A small network was shown many inputs. Here are its activations along a few directions, one row for each input.
Each table varies a few parts of the input and shows all the possible inputs, shuffled.
A made-up example of a description, with smaller parts first: values(3) and (point or line(9) or (ring(5) and line(6))).
Shared parts are said once, and a part with two or three values counts as separate values.
(in the rows, 128 means zero)

Other details of the inputs vary at random and push rows far along three fixed directions, the same in every table; ignore that.

Table:
R1: [108 122 141 125 140 127 139 112 144 130 125 143 118 126]
R2: [172 133  89 132  82 120 143 111 123 133 153 132 127 150]
R3: [104 123 141 136 141 127 130 118 136 125 137 138 130 135]
R4: [110 131 147 135 132 111 127 133 136 128 133 145 137 126]
R5: [105 114 140 134 132 116 135 123 149 131 120 141 131 123]
R6: [149 144 140 114 154 138  99 125 124  94 100  56 134 125]
R7: [119 111 102  87  98 218 181 234  73 141 136 123 107  98]
R8: [114 132 131 146 145 129 119 121 125 139 123 148 129 133]
R9: [166 131  94 129  79 112 146 110 114 122 160 129 126 147]
R10: [117 133 140 138 143 123 119 125 120 131 131 151 130 135]
R11: [110 131 146 132 140 120 128 123 127 129 136 142 131 139]
R12: [142 135 140 117 145 132  95 137 144  99 101  53 149 128]
R13: [135 127 134 118 153 147  99 122 143  97 106  51 142 137]
R14: [173 133  93 123  80 110 155 106 121 126 155 133 113 137]
R15: [154 146 134 115 158 144  91 127 132 100  99  62 134 127]
R16: [113 131 148 140 128 109 125 131 121 124 128 148 136 120]
R17: [106 117 141 134 142 126 133 117 138 130 131 139 127 135]
R18: [115 124 148 138 129 107 128 130 123 130 122 149 132 120]
R19: [168 125  93 127  80 111 150 110 117 127 153 129 123 147]
R20: [123 122  86 103 104 222 162 228  86 141 147 126 109 101]
R21: [145 127 135 111 151 135  95 125 122  98  91  56 137 134]
R22: [166 118  85 120  75 103 142 105 123 149 161 127 145 119]
R23: [168 131  82 142  74 117 135 116 136 137 148 131 126 135]
R24: [119 126 140 136 144 121 123 124 122 136 125 152 127 135]
R25: [113 124 129 138 145 126 120 120 127 141 115 150 123 132]
R26: [166 131  93 114  83 114 158 105 138 132 151 131 114 143]
R27: [117 124 139 132 142 121 124 122 123 138 118 153 126 135]
R28: [115 125 133 146 135 118 114 129 135 140 119 149 126 120]
R29: [118 124 141 135 131 113 121 129 133 139 114 153 129 123]
R30: [110 122 145 130 131 109 133 129 140 136 120 147 132 126]
R31: [114 123 132 143 134 118 116 127 136 142 112 150 125 120]
R32: [121 133 139 127 144 121 130 120 128 136 118 157 117 126]
R33: [117 133 143 141 132 115 116 133 129 131 128 152 134 123]
R34: [168 126  78 135  87 122 137 110 129 135 150 132 119 146]
R35: [115 133 146 126 142 118 137 120 134 133 131 147 119 129]
R36: [110 122 144 126 140 118 134 120 131 136 123 145 128 139]
R37: [121 142 141 133 144 123 124 123 125 129 132 154 121 126]
R38: [163 131  96 126  82 117 152 110 130 131 158 126 129 152]
R39: [105 114 139 130 140 126 135 115 139 131 124 140 127 135]
R40: [115 126 137 117 147 118 127 107 115 149 137 146 138 109]
R41: [115 130 150 141 128 111 129 129 122 129 123 148 138 121]
R42: [104 123 142 139 133 118 129 127 145 125 134 140 135 123]
R43: [178 135  87 123  85 116 147 109 130 131 154 138 113 140]
R44: [114 130 147 138 138 119 131 120 113 130 126 145 133 133]
R45: [112 118 136 122 145 119 121 109 111 151 136 142 147 118]
R46: [109 131 144 132 141 130 138 113 141 128 132 140 124 127]
R47: [143 144 139 109 155 140  96 127 138  94 110  55 132 130]
R48: [136 121 133 118 148 136  97 132 154  96 101  52 142 123]
R49: [111 124 145 130 141 118 132 123 129 134 131 144 128 139]
R50: [ 64 107 150 101 157 224 159 230  98 141 122 132 113  90]
R51: [157 131  94 125  85 124 152 103 143 122 164 126 116 139]
R52: [145 144 140 109 155 142 101 126 139  99 105  54 134 130]
R53: [118 140 132 141 147 130 124 119 130 136 123 152 121 124]
R54: [112 124 147 134 132 109 131 131 139 133 127 146 133 126]
R55: [113 132 130 145 145 127 115 123 124 134 128 149 127 133]
R56: [119 134 131 138 148 127 123 120 131 136 123 154 116 123]
R57: [127 114  99 104  88 213 161 240  87 145 139 120 126 101]
R58: [105 123 143 141 133 120 134 125 146 129 128 139 138 124]
R59: [116 140 147 133 139 117 132 120 116 124 133 148 122 123]
R60: [113 121 146 134 127 106 131 127 124 132 115 150 131 120]
R61: [113 132 133 148 134 120 112 130 133 135 125 150 130 121]
R62: [149 136 120 114 160 146  88 123 139 104  89  64 125 124]
R63: [204 131  81 112  87 129 102 127 141  99 122  43 135 137]
Description of these inputs: values(3) and (point or (line(4) and line(5))).
The inputs of R36 and R26 match in every part but the values(3) part. If R25 is changed in the same way as R36 into R26, which row does it become? -> R62
The inputs of R5 and R39 match in every part but the values(3) part. If R28 is changed in the same way as R5 into R39, which row does it become? -> R34
Which other rows does R16 become when the values(3) part takes its other values? List them by row number. -> R9, R59
Which other rows does R31 become when the line(4) part takes its other values? List them by row number. -> R23, R28, R61
A walk changes only the line(5) part. It starts at R20 and steps to R37. List the rest of the walk in order. -> R59, R47, R51

Table:
R64: [134 136 153 115 180 139  77 114 151  83  85  33 143 136]
R65: [120 139 157 131 152  93 118  84 135 118 122 123 134 139]
R66: [131 129 126 117 112 127 142 129 117 128 143 126 131 128]
R67: [138 132 115 130 121 137 134 132 121 127 137 135 117 138]
R68: [129 142 149 137 154  92 108  86 127 123 121 135 134 133]
R69: [137 132 112 132 117 135 130 134 125 134 136 135 128 128]
R70: [127 119 118 119 119 139 148 121 133 132 140 125 123 133]
R71: [133 128 125 125 113 134 147 132 131 125 136 129 120 135]
R72: [136 133 114 132 116 135 130 134 121 128 137 136 121 132]
R73: [133 124 121 123 111 126 143 136 135 128 132 130 125 122]
R74: [141 129 116 120 121 135 139 129 123 131 130 136 113 130]
R75: [136 127 113 138 111 130 126 138 119 133 130 135 128 129]
R76: [142 132 120 126 117 129 133 131 109 132 138 133 131 123]
R77: [126 119 116 121 116 136 142 125 134 133 141 126 126 128]
R78: [134 125 109 123 122 138 133 124 125 138 138 132 122 127]
R79: [130 120 119 134 107 125 134 141 130 128 136 129 132 131]
R80: [137 132 113 126 123 139 136 129 124 131 137 135 121 137]
R81: [137 132 114 137 114 133 128 137 122 130 136 135 124 128]
R82: [140 130 115 122 117 132 134 132 124 132 129 137 117 124]
R83: [140 134 117 132 114 131 131 137 124 133 132 135 123 126]
R84: [135 125 111 121 126 141 138 122 124 137 138 132 119 133]
R85: [120 133 142 142 156 102 105  88 143 133 118 138 133 128]
R86: [143 125 120 126 113 126 130 132 106 135 133 134 136 124]
R87: [121 128 139 143 151  97 102  88 141 135 113 137 137 129]
R88: [123 136 148 149 146  95 104 102 137 131 110 144 133 131]
R89: [132 124 121 119 112 129 145 132 133 126 132 130 121 125]
R90: [ 49 118 191 116 198 198 117 225 106 129  88 116 133  88]
R91: [133 127 127 120 111 125 140 133 118 129 144 127 134 125]
R92: [133 124 123 118 115 133 149 129 132 125 132 130 118 130]
R93: [134 120 127 119 108 122 136 135 116 133 140 128 140 127]
R94: [150 131 124 101 139 169 101 163 132  90 100  29 135 123]
R95: [110 126 153 146 149  93 110 100 149 128 117 140 142 135]
R96: [110 133 157 150 150  95 111 101 149 120 121 140 135 133]
R97: [135 132 112 128 119 137 131 131 124 132 137 135 125 131]
R98: [ 25 115 191 140 176 169 162 193 101 158 126 216 117 105]
R99: [140 133 118 126 120 136 136 132 122 130 134 135 116 135]
R100: [130 125 119 129 112 132 139 135 135 129 140 129 132 129]
R101: [126 133 144 141 146  92 105  97 139 130 105 142 131 126]
R102: [127 112 114 124 112 129 137 131 133 138 137 126 133 126]
R103: [141 130 115 126 115 130 133 134 125 133 128 136 121 121]
R104: [139 134 117 128 116 133 132 135 123 131 133 136 119 130]
R105: [136 126 110 134 113 132 127 135 122 137 130 134 132 128]
R106: [129 126 121 130 111 132 139 135 131 122 140 129 125 132]
R107: [133 122 122 129 107 124 137 141 131 131 132 129 131 128]
R108: [152 121 119  98 136 159  99 165 132  96  92  29 140 116]
R109: [112 134 153 142 152  99 112  92 152 120 121 135 136 137]
R110: [140 134 118 121 124 131 141 127 108 131 139 131 123 132]
R111: [108 125 152 140 153  97 115  89 152 130 123 138 136 129]
The inputs of R104 and R94 match in every part but one. If R83 is changed in the same way as R104 into R94, which row does it become? -> R90
What do these inputs look like to the network? -> values(2) and line(4) and (point or line(5))
A walk changes only the line(4) part. It starts at R84 and steps to R78. List the rest of the walk in order. -> R85, R87
Which other rows does R70 become when the values(2) part takes its other values? List them by row number. -> R84
List by row number the other rows that have the values(2) part and the line(4) part in common with R91. -> R73, R90, R96, R100, R111
